Each row below holds a small network's activations on one input, seen along a few directions.
In each table, some parts of the input vary, and every possible input appears once, in random order.
A made-up example of a description, with smaller parts first: values(2) and (point or ring(11) or (line(4) and ring(8))).
Shared parts are said once, and a part with two or three values counts as separate values.
In the rows, zero is written as 128.

Other details of the inputs vary at random and push rows far along two fixed directions, the same in every table; ignore that.
These rows show it; all are for the same input, with only those details redrawn:
[ 81 139 120 144  92 140  72 152  88 158 146]
[128 164 125 113 148  95 135  90 115 119  96]
[ 93 151 133 135 133 116  67 147  97 151 128]
[145 172 121  95 159  82 167  60 124 100  79]
[ 90 146 127 136 113 126  76 148  91 152 136]
[105 140  92 123  66 140 156 100  97 122 119]
[137 161 104 105 121  99 186  61 118 101  86]

Rows:
x1: [138 120 172  94 239  85 153 110 155 101 117]
x2: [134 105 133 140 125 147 128 190 142 163 166]
x3: [126 123 149 122 161 109  32 177 140 197 112]
x4: [125 134 144 138 141 129 109 207 137 164 161]
x5: [164 134 166 112 244 111 160 121 174 108 119]
x6: [123 104 149 112 136 111 104 187 132 168 156]
x7: [118 131  80 117  44 156 155 134 122 159 120]
x8: [ 83 130 125 120 114 130  80 156 112 167 121]
x9: [142 134 103 127  69 125 169  60 100  90 105]
x10: [103  74 116 115  96 159 189 114 122 106 154]
x11: [133 112 142 187 125 182  68 132 132 128 149]
x12: [ 98 159 158 141 208 109  55 140 113 131 123]
x13: [139 130  99 133  70 144 190 153 133 111 156]
x14: [173 176 159 147 222 111 104  91 149  95 100]
x15: [119 132 169 119 157  97  76 210 125 171 163]
x16: [143 150 127 181 104 150  59 165 109 154 147]
x17: [113 144 103 123  88 128 147  99 102 123 118]
x18: [116 165 125 140 122 117  65 164 105 169 133]
x19: [120  91 112 155  77 162 139  71 114  91 126]
x20: [169 117  99 166  59 165 142  97 133 123 126]
x21: [120  84 127  99  97 126 172 122 119 125 147]
x22: [125  83 107 144  82 196 189 139 134 116 166]
x23: [115 122 125 107  87 107 164 131 114  94 152]
x24: [151  93 115 152 108 182 143  91 154 121 119]
x25: [133 130 144  88 183  94 209  90 145  81 110]
x26: [102 143 125 154 159 171  86 161 145 154 124]
x27: [128  90 125 149  96 163 118 193 129 168 179]
x28: [128 127 118 141 113 157 178 142 139  92 157]
x29: [148  82  97 130  35 157 132 108 128 154 123]
x30: [169 169 165  90 200  45 136 129 146  99 120]
x31: [107 125 149 147 159 157 119 185 140 136 161]
x32: [161 152 155 100 166  61 146 141 141 106 129]
x33: [131 128 104 144  92 147 174  58 106  73 112]
x34: [123 165 113 167 117 154  74 179 115 172 147]
x35: [144 113  78 131  71 172 169 118 154 155 102]
x36: [ 97 136 175 125 206  92  79 171 125 107 150]
x37: [168 110 135  90 147  87 155  46 148 108  70]
x38: [161 147 150 118 242 119 122  98 184 124  74]
x39: [118 150 109 148 119 155  84 183 137 185 128]
x40: [102  73 142 148 129 154  64 123 126 141 131]
x41: [146 121 146 156 108 118  48 135 118 153 132]
x42: [ 70 109 143 148 112 141  90 186 106 113 188]
x43: [ 95  84  96 122  87 172 159  96 133 124 107]
x44: [178 125 146  79 188  70 185 103 151 123 114]
x45: [148 126 174  75 223  58 147 113 150 117 109]
x46: [ 94 143 156 127 208 113  63 145 133 143 108]
x47: [166  96  94 144  65 167 150 101 150 144 115]
x48: [123 127 147  85 150  84 176 122 129 114 119]
x49: [141 133  98 135  66 145 185 150 130 103 160]
x50: [114 138 165 158 182 135  67 200 134 121 176]
x51: [142 134  92 153  32 149 132 113  94 128 134]
x52: [124 120 111  91  76 107 212 103 118  81 135]
x53: [169 132 139 112 141  84 148  42 134  88  83]
x54: [ 90  95 130 118 114 135  74 148 121 172 112]
x55: [129 152  97 157 113 181 161 105 129 111 128]
Question: The inputs of x21 and x27 match in every part but one. If x53 is changed in the same way as x21 into x27, which row does it become?
Answer: x20
Question: The inputs of x24 and x40 match in every part but one. If x31 is changed in the same way as x24 into x40, which row does it become?
Answer: x25
Question: What do these inputs look like to the network?
Answer: ring(5) and (line(5) or ring(6))
Question: Which other rows does x14 become when the ring(6) part takes its other values? List them by row number.
Answer: x11, x24, x26, x38, x55
Question: Which other rows does x28 become when the line(5) part takes its other values? List them by row number.
Answer: x5, x22, x31, x50
Question: Which other rows does x9 become when the ring(5) part takes its other values? List them by row number.
Answer: x14, x16, x33, x51

Rows:
x56: [ 97 120 132 131 106 121  67 163 102 159 146]
x57: [104 113 143 171 140 162  45 175 125 172 150]
x58: [164 138 129 117 169 113 136 109 155 131  95]
x59: [163 145 126 108 148 116 185 131 149 113 128]
x60: [105 109 111 162  65 169  99 133 100 145 142]
x61: [135 141  84 137  46 154 166 116 115 134 123]
x62: [143 161 117 109 130  90 153 110 119 116 114]
x63: [136 118  99 127  59 146 159  93 123 132 110]
x64: [153 125 153 117 193 109 157 112 155 111 123]
x65: [156 165 146 139 192 103  96 152 150 152 114]
x66: [114  93 126 148  95 173 142 151 128 120 159]
x67: [118 124 133 114 138 120 162 106 130  91 124]
x68: [ 93 135 129 124 105 124 114 174 117 148 161]
x69: [128 132 123 112 129 113 147  84 112 105 112]
x70: [156 115 128 104 135 122 183 117 156 118 125]
x71: [124 136 168 152 216 128  18 171 140 151 130]
x72: [145 146 148 131 174 110 105  92 138 112  98]
x73: [131 137 132 119 149 104 136  85 124  93 111]
x74: [102 104 115 114  81 135 145 146 114 134 146]
x75: [ 94 104 119 126  91 148 142 138 108 122 150]
Question: What do these inputs look like to the network?
Answer: line(4) and ring(5)
Question: The inputs of x62 and x73 match in every part but the line(4) part. If x65 is changed in the same way as x62 into x73, which row does it become?
Answer: x71

Rows:
x76: [112 107 109 121  88 149 167 127 122 119 142]
x77: [116 109 125 144  98 150 114 168 125 141 159]
x78: [163 149 122 105 156 100 186  55 144  87  86]
x79: [120 131 103 122  75 135 161 116 111 119 131]
x80: [126 132 100 127  75 141 162 122 118 126 131]
x81: [104 109 123 137 106 153 112 168 121 150 156]
x82: [137 133 152 126 170 114 113 151 139 135 134]
x83: [134 149 149 138 181 115  82 133 134 136 115]
x84: [116 109 110 124  86 150 174 126 124 115 143]
x85: [ 90 115 137 170 107 164  28 196 105 176 165]
x86: [115 122 104 141  79 157 144 109 116 118 127]
x87: [119 114 105 126  73 147 149 112 117 126 125]
x88: [163 146 126 104 159  97 179  60 142  93  88]
x89: [141 143 147 131 174 109  92 127 136 137 115]
x90: [139 140 151 128 176 105  85 134 135 145 115]
x91: [134 134 147 122 174 113 122 144 143 130 129]
x92: [138 141 145 124 165 106  94 132 137 143 111]
x93: [120 112 106 132  75 148 145 112 115 127 129]
x94: [147 130 138 112 158 103 155 114 142 106 122]
x95: [128 133 163 123 184 103  95 155 134 132 137]
Question: The inputs of x81 and x76 match in every part but one. If x85 is changed in the same way as x81 into x76, which row does it become?
Answer: x78
Question: What do these inputs look like to the network?
Answer: values(2) and (point or line(4) or line(5))
Question: Which other rows does x89 become when the values(2) part takes its other values? List them by row number.
Answer: x88
